A small network was shown many inputs. Here are its activations along a few directions, one row for each input.
In each table, some parts of the input vary, and every possible input appears once, in random order.
A made-up example of a description, with smaller parts first: one of 2 separate values, together with either a single point or one of 9 places around a ring or (one of 4 places along a line, together with one of 5 places around a ring).
Shared parts are said once, and a part with two or three values counts as separate values.

Other details of the inputs vary at random and push rows far along two fixed directions, the same in every table; ignore that.

Rows:
x1: [-23  -2   2 -15 -26 -10  16  -5   5  29  21]
x2: [-26   0   6  -8 -21 -12  16   3  12  36  16]
x3: [ -4  36 -24  -5  -9  17 -23   0  -5  -6 -16]
x4: [-13  36 -16 -11   3  16 -20  -5  -4 -10 -14]
x5: [ 17 -28  29  19   5 -13  -3  -8 -33  -2   8]
x6: [-26 -15 -12  -9 -16   8  24  -5   1  22  25]
x7: [ 22 -25  38  18  17 -35  -6  -4   9  -8   2]
x8: [  5  -8   4 -21 -36  -7  19   7  32  11  21]
x9: [  8 -36  20  29   8  -9   4 -17 -28  -9  -4]
x10: [ -4  45 -13   1  -5   7 -22   8   6   6 -27]
x11: [  5 -42  15  28  17  -8  11  -7 -27  -7 -13]
x12: [-14  26 -37  -6  26  20  -2  14  -9  -4  -7]
x13: [-13  45  -5  -5   6   6 -19   3   7   2 -25]
x14: [-23 -17   0 -15 -17  19  23  -7   2  22  17]
x15: [ 21 -41  19  17  22 -15   2 -13  -3 -21  11]
x16: [ -9  39 -25 -10   9  10 -18   5 -10  -4   4]
x17: [-19  -3  14 -21 -27   0  15  -7   6  28  13]
x18: [ 28   7  -1  27  56   8 -20  11 -43 -31 -26]
x19: [ 11 -22  34  22  -3 -27  -3 -17 -24  -1  -7]
x20: [-15 -19   4 -26 -16  -2  11 -11  32   6  24]
x21: [ 50   2 -12  27  46   0 -16  25 -16 -47 -18]
x22: [ 16 -36  13  35  -4  -8   2 -12 -29  -4  -5]
x23: [ 16  27 -31 -11   7  23  -6  17  17 -24   2]
x24: [-22  -2  18 -14 -22  -1  16   1  14  35   8]
x25: [ 17  42 -12 -10   2   3 -13  26  29 -10  -7]
x26: [-12 -11  11 -27 -18 -11  12 -11  36  11  18]
x27: [ 17  33 -24 -16  -1  13 -15  17  17 -23   4]
x28: [-20 -32  -8 -21   1   7  27  -2  34   6  13]
x29: [ 12 -43   8  34   5  -8   9  -3 -27  -2 -14]
x30: [ -2  44 -16  -6 -10   9 -22   0  -2  -1 -21]
Each input here is: one of 5 places along a line, together with either one of 2 separate values or one of 4 places along a line.
The inputs of x19 and x11 match in every part but the place on the line of 5. If x1 is changed in the same way as x19 into x11, which row does it become?
> x12
Change only the place on the line of 5 in x26. List by row number the other rows that result.
> x7, x15, x20, x28
Change only the place on the line of 4 in x22. List by row number the other rows that result.
> x6, x9, x14
Change only the choice among 2 separate values in x26. List by row number the other rows that result.
> x8

Rows:
x31: [ 52  12   0  23  -1  -7 -15  24   2 -29 -17]
x32: [ 21 -52   8  21   0 -19  18   1 -10  -9  23]
x33: [ -7  38 -28  -5  15  28 -10   9 -25  -5 -10]
x34: [ 14  13   8  30  42   3 -21   3 -37 -16 -31]
x35: [ 21  10  -6  27  27   6 -25  -7 -51 -28 -17]
x36: [-21   3   2 -40 -28   5  22   4  43  23  32]
x37: [ -6 -56  28  36  -7 -23  20 -14 -21  20  -1]
x38: [-27 -24  -5 -29 -23  16  27  -8  44  16  13]
x39: [-22  -4  18 -13 -26  -4  13  -7   0  34  18]
x40: [  2  52 -25 -21   9   6 -21  12  27 -14   5]
x41: [-17 -36  27   4 -21 -16  15 -22  -9  22   1]
x42: [ 13 -38  24  25 -52 -16  21   3  -9  27  -1]
x43: [ 21   4   1  11  26 -19 -13   6   5 -22  -8]
x44: [-10  31 -34 -18  14  20  -7  12  33  -9 -10]
x45: [-44  24 -11 -34 -20  18  13   0  18  33  -3]
x46: [ 14 -10  20  35  20 -29 -15  -6 -35  -6 -18]
x47: [-33 -21   5  -5 -22  11  18 -17   5  25  -3]
x48: [  9  -3 -18 -10   4  14   0   1   4 -21  10]
x49: [ -8 -37   2  20 -17  -9  20  -8 -26  17  14]
x50: [ -4  41  -9   2   4  -3 -26   0 -12   2  -7]
x51: [-25  18 -14 -44 -11  15  16   9  45  15   9]
x52: [-19  52 -15 -22  -8  17 -24  -8   2   4  -6]
x53: [ 11 -56  29  13   7 -14  23   0   6   3  11]
x54: [  2  35 -37 -25  17  31  -6  20  10 -18   3]
x55: [ 35   9   9  12  39 -13 -28  -1  -8 -40 -18]
x56: [ 29  -5  20   7  12 -18 -16  -7  -1 -23  10]
What is each input in this table made of?
> one of 2 separate values, together with either a single point or (one of 3 separate values, together with one of 4 places along a line)
Change only the choice among 2 separate values in x54. List by row number the other rows that result.
> x33
Change only the place on the line of 4 in x37. List by row number the other rows that result.
> x46, x49, x50

Rows:
x57: [-37  -3  -6  -4 -26  17  23  -3  -1  36  -3]
x58: [  5  -5  18  19 -12 -34   1   0  17  11  -4]
x59: [-18   1  -3 -20 -32   3  12  -9  12  25  19]
x60: [ 12 -20  25  26  -2 -15   4  -3 -13   8  -8]
x61: [-16 -10   1  -6 -26   1  13 -11  -7  24  16]
x62: [ 29 -31   8  13  10 -13   5   5  -2 -12  25]
x63: [ 15  46   0 -21 -15   7 -23  13  19 -10 -10]
x64: [-18 -19 -17 -12 -12  15  30  12  27  20  12]
x65: [-15  36 -38 -17  10  35   8  12  15  -9 -15]
x66: [ 26 -13  23  30 -10 -47 -10   3  -4  -5  -1]
x67: [-13 -19 -22 -17 -23  12  26  16  20  15  19]
x68: [-21  48 -33 -14 -12  28 -11  11  -7   7 -16]
x69: [-19 -38  -5 -10  -9  11  16 -18  20   2  -5]
x70: [-11  35 -31 -29  20  25  -9  15  30 -15  12]
x71: [  0  16 -37  -8  -6  28 -13   2  12 -24 -20]
x72: [ 22 -34  -1  15  12 -10   8   3 -14  -8  20]
x73: [ 23 -21  23  27  -7 -21  -4   1 -26  -2  -4]
x74: [-37  -5   0 -19 -16   8  17  -8   7  32   0]
x75: [  4 -10  10   8 -11  -9   1 -10 -17  10  10]
x76: [ 27 -10  22  26  -1 -48 -13  -8  -6  -6   9]
x77: [ 34  31 -17  -9  25   6 -18  13   7 -34   3]
x78: [ 24 -39  20  17  31 -18   4   7  -3 -13   6]
x79: [-14   2  23 -34 -25  -3   7  -5  36  21   6]
x80: [ 16 -23  32  19  16 -25  -6  -8 -17  -1  -8]
x81: [-20 -35  -6  -9 -13  12  12 -22  18  -6   9]
x82: [  1  56  -4 -27 -10  17 -18  10  34   0 -16]
x83: [ 36 -30  16  10  -3 -17  11  13   3 -17  12]
x84: [-17  48 -31 -16 -12  25 -12  12  -2   5 -15]
x85: [  3 -26  -5  -8 -19   1  21  17  23   7  23]
x86: [ 31 -34  26  10  27 -22   7   4   1 -19   3]
x87: [  7 -11  26  18   4 -44 -11 -10   2  -5   9]
x88: [ 41  41  13   0  14  -8 -40   1  -6 -29  -8]
x89: [-27  -2   0  -9 -28  10  20  -2  15  32   0]
x90: [ -8 -23 -11 -11 -15   7  28  -7   3   4  22]
x91: [-20 -28  -3 -14   0   6  31  -5   8   8   6]
x92: [  9 -34  -7   8  -9   4   2 -19   0 -14   4]
x93: [  5 -21   7 -10 -13   1  28  10  34   7  13]
x94: [ -5 -24  20  19  12 -11   3 -10 -31  11 -10]
x95: [ 19 -46  10  34   6  -3   3 -12  -7 -19 -17]
x96: [-18  -7  13  -8 -15 -31   7  -6  30  22   4]
x97: [ 14 -28   7  12   6  -3  16  14  15   0  10]
x98: [-21 -12   7   4 -23   4  20  -4   0  30  -2]
x99: [ 14  32 -12  17  23   5 -29  -2 -40 -15 -14]
x100: [-14  49 -29 -18 -13  23 -13  13   4   4 -14]
x101: [  9  30  -6  26  26   9 -21   6 -32 -10 -31]
x102: [-32  -1 -12 -13 -30  14  16 -11  -9  31  14]
x103: [  6  24  -3  22  44   4 -28  -1 -46 -15 -34]
x104: [-44  -3  -5 -15 -18  14  16 -13  -6  28  12]
x105: [ -9  36 -43 -22  -1  31   3  17   9 -14  -8]
x106: [ 15 -19  32  20  13 -23 -10 -12 -20  -9   6]
x107: [  2  46   7 -27   3   6 -26  -1  20 -14  -1]
x108: [-41  -3  -3 -16 -19  12  15 -13  -1  26  13]
x109: [ 12 -20  30  22  13 -21  -9 -12 -25  -7   5]
x110: [-32  -4 -11  -9 -37  14  19   1  -7  31   3]
x111: [ 19  42 -10   0  14   2 -30   1 -11 -16  -8]
x112: [ 13  18 -14   8  45  10 -15   1 -22 -40  -9]
x113: [  1 -19  24  17   8 -15  -3 -13 -24   0   6]
x114: [  8  21 -25  -1  43  13 -18  11  -6 -28   0]
x115: [ -5 -11   8  -6 -35  -6  12   2   9  19   8]
x116: [ -4 -16  20   4   3 -12   3  -8  -6  12  -5]
x117: [ 24 -29  22   5  18 -16   7   0   4 -22  20]
x118: [ 10  28   1  11  37  -1 -28   1 -25 -15 -28]
x119: [ 23  33   3  19  24  -1 -27   8 -12 -16 -27]
x120: [-30  48 -24 -22   6  25 -15  -2   0   3  -5]
x121: [  9  17 -24  -3  46  12 -14  15  -3 -21 -14]
The inputs of x103 and x57 match in every part but one. If x86 is changed in the same way as x103 into x57, which row does it become?
> x93
The inputs of x78 and x70 match in every part but one. If x91 is changed in the same way as x78 into x70, which row does it become?
> x112
What is each input in this table made of?
> one of 5 places around a ring, together with either one of 2 separate values or one of 5 places along a line or one of 6 places along a line
Change only the choice among 2 separate values in x96. List by row number the other rows that result.
> x79
Change only the place on the line of 5 in x77. List by row number the other rows that result.
> x62, x72, x90, x92
Change only the place on the line of 6 in x99. List by row number the other rows that result.
> x59, x61, x75, x102, x111
A walk changes only the place on the ring of 5. It starts at x63 and steps to x82. List the rest of the walk in order.
> x79, x107, x88
